A small network was trained on made-up records. Each row is its average activation on records with the value named, seen along a few directions.
Values that are neighbours, or in one group, have similar rows; names and order tell nothing.
In the rows, 500 means zero.
Strong random noise was added to every row along 5 fixed directions; ignore it. To show where, here is one row again and again, with new noise each time:
[308 371 152 608 377 535 682 492 793 541 521 333 697 307 582]
[508 468 591 570 541 595 523 673 425 534 549 509 394 359 369]
[470 562 648 216 602 529 426 618 342 566 738 695 628 631 550]
[513 479 229 694 371 269 466 407 674 238 312 130 640 431 558]
[519 492 382 583 510 646 612 611 594 442 512 510 468 418 345]
[454 432 460 697 491 663 606 483 620 405 390 474 331 328 339]
[330 433 541 429 486 459 470 443 507 538 565 479 598 442 637]


Values of Guma:
d9: [474 611 711 176 577 564 489 509 387 481 643 803 580 652 447]
d10: [743 546 540 536 465 372 468 686 297 620 523 458 521 530 492]
d4: [776 595 453 690 468 396 588 552 510 339 438 512 488 508 305]
d6: [582 561 358 550 537 290 235 402 560 307 362 195 569 671 629]
d7: [436 435 637 467 547 841 637 403 476 655 611 881 314 518 451]
d5: [682 720 257 153 552 407 332 595 484 374 642 502 782 943 511]
d2: [710 515 305 797 462 498 430 828 514 259 352 146 309 341  82]
d1: [576 555 435 353 486 291 183 570 397 354 541 195 595 660 596]
d12: [734 653 448 446 532 254 484 610 344 669 462 447 644 712 646]
d8: [684 467 411 828 449 474 719 531 513 752 356 417 369 401 578]
d11: [359 565 448 209 515 309 385 399 568 522 628 482 811 673 764]
d3: [391 446 309 526 284 315 673 216 740 356 363 486 740 427 641]
Each value of Guma is a pair of two hidden parts, and every pair occurs once (2 first parts, 6 second parts).
Question: d7 and d11 share the first part; d7 and d10 share the second. Which value has the first part of d10 and the second part of d11?
Answer: d9
Question: d5 and d2 share the first part; d5 and d6 share the second. Which value has the first part of d6 and the second part of d2?
Answer: d1

Values of Sis:
h10: [472 470 630 594 543 325 435 741 342 596 549 343 549 336 491]
h4: [481 502 720 441 576 677 632 576 389 792 590 729 368 475 415]
h2: [423 446 376 578 510 507 542 459 552 503 447 459 539 479 572]
h9: [438 456 677 535 468 349 318 474 401 339 329 328 349 373 486]
h6: [680 629 193 592 600 518 599 612 635 227 487 446 595 598 344]
h5: [502 498 979 521 558 596 384 357 282 460 427 725 183 468 391]
h3: [264 365 540 392 421 530 471 483 547 586 577 472 523 400 568]
h11: [496 501 719 471 386 381 378 386 469 419 424 530 470 445 543]
h8: [248 330 436 351 408 486 519 439 571 883 746 488 701 412 855]
h1: [459 479 809 394 577 430 269 508 217 602 559 541 399 503 623]
h7: [474 413 319 679 478 631 640 445 669 639 466 420 412 413 469]
h12: [509 511 370 609 436 448 613 257 609 429 335 413 534 536 610]
Each value of Sis is a pair of two hidden parts, and every pair occurs once (2 first parts, 6 second parts).
Question: h8 and h6 share the first part; h8 and h7 share the second. Which value has the first part of h7 and the second part of h6?
Answer: h10
Question: h11 and h1 share the first part; h11 and h5 share the second. Which value has the first part of h5 and the second part of h1?
Answer: h2
